A small network was shown many inputs. Here are its activations along a few directions, one row for each input.
In each table, some parts of the input vary, and every possible input appears once, in random order.
Descriptions start from the smaller parts, as in this example, which fits no table here: one of 2 separate values, together with either a single point or one of 9 places around a ring or (one of 5 places around a ring, together with one of 6 places along a line).
Shared parts are said once, and a part with two or three values counts as separate values.
(in the rows, 128 means zero)

Other details of the inputs vary at random and push rows far along two fixed directions, the same in every table; ignore that.

A family of inputs:
x1: [115 158 114 138 129 127 123 168 127 150 111 101 149]
x2: [ 77 129 194 132 131 115 139  68 167 153 177 158  82]
x3: [188 107  96 127 118 132 132 184  72  98 100 102 154]
x4: [148 106  96 144 121 138 139 154 111 111  89 106 159]
x5: [152 127  91 157 134 125 128 163 127 119 104 108 154]
x6: [ 91 170 118 155 128 131 112 135 142 165 109 126 143]
x7: [ 91 169  88 162 104 125 127 168 149 163  92 104 165]
x8: [166 138  73  89 141 129 135 145 109  96  80 125 120]
x9: [ 61 196 132 156  89 129 123 142 172 180 128 126 133]
x10: [ 90 181 101 170 134 120 101 151 158 152 111 108 150]
x11: [137 145  90 144 119 112 130 162 115 137  89 101 161]
x12: [114 107 181 122 133 121 119  69 140 127 159 140  95]
x13: [221  76  77 131 143 131 109 172  71  60  76  88 185]
x14: [ 83 155 153 137 117 119 128 115 157 177 149 154 126]
x15: [161 112 120  72 145 142 141 100 116 101 134 169  89]
x16: [143  78 161 120 139 132 119 102 115 116 152 128 102]
x17: [ 74 196  86 115 121 135 122 138 175 152  93 138 114]
x18: [109 163  99 159 129 123 117 145 130 143  92  98 143]
x19: [166 108 110  80 153 131 134 108 129  82 146 156  91]
x20: [ 54 193 113 171 129 124 103 151 166 190 114 106 127]
x21: [137  97 157 124 134 134 142 105 121 125 145 153 119]
x22: [112 116 131 141 117 137 116 115 140 131 119 115 132]
x23: [ 54 170 150 147 119 109 120 130 174 193 152 136 115]
x24: [139  62 186 109 147 126 144  91 115 106 175 154  95]
x25: [189 102  77 135 131 116 127 175  90  92 100 102 180]
x26: [ 92 178 152 138 103 129 124 124 153 177 147 150 119]
x27: [177  65 179  89 139 141 151  91  88  92 170 158 119]
x28: [ 94 140 117 153 122 137 121 126 140 139 118 112 136]
x29: [110 136 180 128 118 121 129  95 157 133 196 161  95]
x30: [ 92 119 182  66 150 128 135  65 162 127 190 189  42]
x31: [153  82 184 100 144 127 140  87 124  94 194 152 110]
x32: [167  59 171 103 137 138 127  82 103 102 155 150 114]
x33: [131 146  93 139 113 140 135 166 121 132  93  93 168]
x34: [193 115  96 126 114 127 137 165  72  90  92 101 157]
x35: [197  75 134 101 136 130 150 122  72  75 130 114 136]
Description of these inputs: one of 5 separate values, together with either a single point or one of 6 places along a line.
- The inputs of x1 and x27 match in every part but the choice among 5 separate values. If x20 is changed in the same way as x1 into x27, which row does it become? => x6
- Change only the choice among 5 separate values in x2. List by row number the other rows that result. => x4, x5, x21, x24
- List by row number the other rows that have the choice among 5 separate values in common with x25. => x5, x10, x13, x19, x29, x31
- List by row number the other rows that have the choice among 5 separate values in common with x34. => x2, x8, x11, x12, x18, x35
